Each row below holds a small network's activations on one input, seen along a few directions.
In each table, some parts of the input vary, and every possible input appears once, in random order.
A made-up example of a description, with smaller parts first: one of 2 separate values, together with either a single point or one of 9 places around a ring or (one of 4 places along a line, together with one of 8 places around a ring).
Shared parts are said once, and a part with two or three values counts as separate values.
In the rows, zero is written as 128.

Other details of the inputs shift rows strongly along two fixed directions, in all tables alike. That doesn't count.

Table:
R1: [144 139 129 151 172 114 135 119 108 109 118 122]
R2: [ 76 138 114 132 107 155 158 158 148 122 136 149]
R3: [119 128 105 112 105 155 165 137 129 149 129 140]
R4: [ 91 124 117 113 111 123 136 156 150 117 122 134]
R5: [132 124 156 127 119 122 149 107 110 134 115 142]
R6: [179 136 163 174 142 113 105 156 149 157 141  94]
R7: [160 169 166  97 186  70  98  74  66 133  85 135]
R8: [105 129 116  63 142 100 151  99  70 124  77 159]
R9: [ 75 114  91 153  49 190 184 168 186 155 173 156]
R10: [ 64 106  98 135  41 192 135 164 199 132 196 134]
R11: [194 169 151 113 210  70  96  86  51 131  74 112]
R12: [172 130 178 180 138 108  92 113 163 146 140 110]
R13: [150 136 152 116 131 106 132  90  98 149 113 142]
R14: [159 125 156 139 145 124 147 125  99 150 107 118]
R15: [116 145 119 158 108 171 152 168 164 145 157 128]
R16: [105 128 123  65 144 101 116  92 121  92  85 149]
R17: [181 127 142 190 153 104 108 137 153 138 153  95]
R18: [204 121 182 209 150 122 133 128 111 156 125  91]
R19: [143 144 102  81 154  96 111 118 105 112  93 121]
R20: [137 107 162 188  95 163 154 125 165 140 153 142]
R21: [ 77 113  55  66 118 147 184 112 110  92 105 165]
R22: [160 144 200 204 141 124 121 131 137 145 143 111]
R23: [111 138 130 160 115 170 157 171 156 130 145 125]
R24: [169 131 117 106 179  85 132  75  67 132  92 131]
R25: [161 108 134 135 166  97  93 114  93 115 129 102]
R26: [133 125 106  96 167  90 122 115 109  93  99 125]
R27: [136 118  93  88 156 100  97 102  92 114 125 120]
R28: [119 109 125 113 118 142 115 156 124 126 139 113]
R29: [138 131 131  88 139 112 130  70  96 130  96 163]
R30: [103 122  93 122 102 153 147 167 164 100 131 124]
R31: [152 131 158 184 122 111 108 156 163 159 152 107]
R32: [ 70  99  96 143  49 200 130 152 209 126 194 142]
R33: [128 137  86  66 138 122 151  97  81 124  85 144]
R34: [131 152 118 102 166 118 134 118  87 103  88 129]
R35: [184 138 196 191 139  93  90 125 150 160 144  94]
R36: [ 91 141 112 131 101 169 144 124 169 119 148 162]
R37: [120 103 162 177  87 154 112 153 166 139 177 106]
R38: [ 71 121  60  29 104 147 126 139 114 111 124 146]
R39: [118  98 151 161  99 155 106 132 164 125 164 120]
R40: [201 120 165 192 144 115  79 139 121 156 157  76]
R41: [ 50 110  77  42 102 134 128 137 110 102 117 153]
R42: [ 84 112  99 116  85 151 119 154 151 139 163 132]
R43: [114 119  92  55 143 115 108 118  77  94  96 126]
R44: [100 146 126  78 153 121 131  86 103  95  88 164]
R45: [107 119 148 160  88 145 137 158 187 124 156 122]
R46: [ 71 146  42  65 130 147 162 119 124  89 118 165]
R47: [178 127 177 180 148 110 110 161 142 144 131  91]
R48: [161 151 173 198 146 117 115 141 133 167 147 114]
Description of these inputs: one of 2 separate values, together with one of 4 places along a line, together with one of 6 places along a line.
Q: The inputs of R30 and R18 match in every part but the place on the line of 4. If R16 is changed in the same way as R30 into R18, which row does it become?
A: R20
Q: The inputs of R15 and R6 match in every part but the place on the line of 4. If R22 is changed in the same way as R15 into R6, which row does it become?
A: R45
Q: Which other rows does R19 become when the place on the line of 4 takes its other values? List them by row number.
A: R11, R33, R40

Table:
R49: [122 115 148 121 107 141 129 124 112 143 129 132]
R50: [ 84 107 106 145  49 187 168 160 193 152 179 146]
R51: [ 60 149  83  83 106 158 151 130 155  96 124 167]
R52: [ 99 132  80  37 163 102 148 123  63 106  78 140]
R53: [ 91 116  81   6 140  89  61 112  94  82 101 127]
R54: [154 147 107  95 175  99 122 101  75 121  94 121]
R55: [132 143 138  94 174  86 117  87  98  95  84 143]
R56: [ 92 140 120 149  86 159 155 165 193 130 149 143]
R57: [199 105 195 205 148 106 103  99 121 160 143 107]
R58: [ 63 130 116 146  70 184 162 180 190 116 152 145]
R59: [188 132 185 171 153 107  92  88  95 161 127 115]
R60: [174 110 138 213 130 150 139 153 158 136 164  96]
R61: [205 137 168 200 163  94 117 143 115 168 139  81]
Q: Describe the family of inputs behind these rows.
A: either a single point or (one of 3 separate values, together with one of 4 places along a line)

Table:
R62: [ 87 116  96  81 107 150 143 128 128 114 126 150]
R63: [178 136 157 135 174  91 100 118  97 135 108 100]
R64: [139 107 146 180 105 148 133 143 162 146 165 117]
R65: [166 142 173 141 171  87  91 107 103 142 112 118]
R66: [107 138 122  74 142 102 119 100  97 110  97 141]
R67: [ 81 122  97  87 100 146 143 125 133 106 129 152]
R68: [ 92 123  83  89 102 141 148 141 134 115 132 141]
R69: [127 125 154 175 113 139 125 151 164 142 157 121]
R70: [175 135 157 133 170  82 100 111  80 140 111 106]
R71: [121 128 104  80 138 112 121 105  98 123 103 138]
R72: [ 89 128  87  90 112 152 143 148 137 109 129 134]
R73: [138 112 144 181 108 155 127 142 159 147 169 119]
R74: [ 84 120  88  83 102 150 143 137 126 118 122 146]
R75: [125 131 149 145 123 132 120 143 146 136 137 127]
R76: [ 99 160 102 129 113 175 247 108 124 131  93 193]
R77: [126 131 148 140 121 131 120 131 138 130 132 123]
R78: [ 89 161  99 122 113 179 248 110 117 128  92 196]
R79: [ 89 123  80  98 115 141 146 143 143  98 126 140]
R80: [181 135 158 129 168  84 100 113  85 142 106 106]
R81: [178 129 162 130 166  86  98 104  84 146 100 109]
R82: [143 112 142 173 110 148 127 136 158 146 162 119]
R83: [ 84 129 105  95 103 145 140 142 154 116 127 150]
R84: [131 128 152 184 105 149 122 144 168 141 164 117]
R85: [136 116 148 175 103 143 129 139 160 137 159 120]
R86: [142 124 127 180 122 143 126 154 165 128 155 111]
R87: [136 124 142 133 121 128 122 124 132 129 130 127]
R88: [111 137 121  71 148  96 119 106 104 114  94 146]
R89: [140 121 133 169 120 140 131 153 156 135 155 105]
R90: [121 134 108  77 140 113 124 122  92 119 105 133]
R91: [ 90 129 109  98 100 144 139 132 148 114 126 143]
R92: [176 133 166 137 162  89  95  93  97 136 112 117]
R93: [137 112 138 175 104 144 131 148 155 148 157 113]
R94: [111 141 115  69 148 102 116 103 107 114  97 149]
R95: [123 136 100  81 149 113 121 115 106 113 107 129]
R96: [ 98 126  94 111 117 148 140 151 142 104 129 133]
R97: [178 123 170 138 163  94 101 102  96 144 112 112]
R98: [142 122 133 174 122 142 128 159 160 127 147 109]
R99: [136 120 147 181 103 153 124 141 161 140 166 121]
R100: [175 131 160 144 165  94  95 105  89 148 114 109]
R101: [134 119 151 168 106 148 125 143 152 137 154 120]
R102: [175 140 151 131 180  90  95 110  89 134 110 103]
R103: [124 135  99  76 141 108 123 112  97 119 106 136]
R104: [133 128 127 137 137 127 124 139 127 126 135 113]
R105: [139 128 127 149 123 134 123 142 133 139 148 117]
R106: [ 82 127 103  99  97 144 144 131 151 112 132 145]
R107: [134 126 149 182 103 147 124 143 174 142 162 117]
R108: [132 110 144 169 110 147 131 140 150 142 160 120]
R109: [113 133 100  79 155 105 124 117  96  98  97 135]
R110: [119 136  99  87 155 111 119 116 102 102 102 134]
R111: [132 120 133 138 126 125 123 129 119 138 131 121]
Q: The inputs of R92 and R99 match in every part but one. If R94 is changed in the same way as R92 into R99, which row does it become?
A: R65
Q: Describe the family of inputs behind these rows.
A: one of 2 separate values, together with either a single point or (one of 3 separate values, together with one of 8 places along a line)
Q: Which other rows does R98 become when the choice among 2 separate values takes its other values? List them by row number.
A: R96
Q: Which other rows does R92 become when the choice among 3 separate values takes its other values? List them by row number.
A: R85, R87
Q: Which other rows does R81 become when the choice among 3 separate values takes its other values? List them by row number.
A: R71, R93
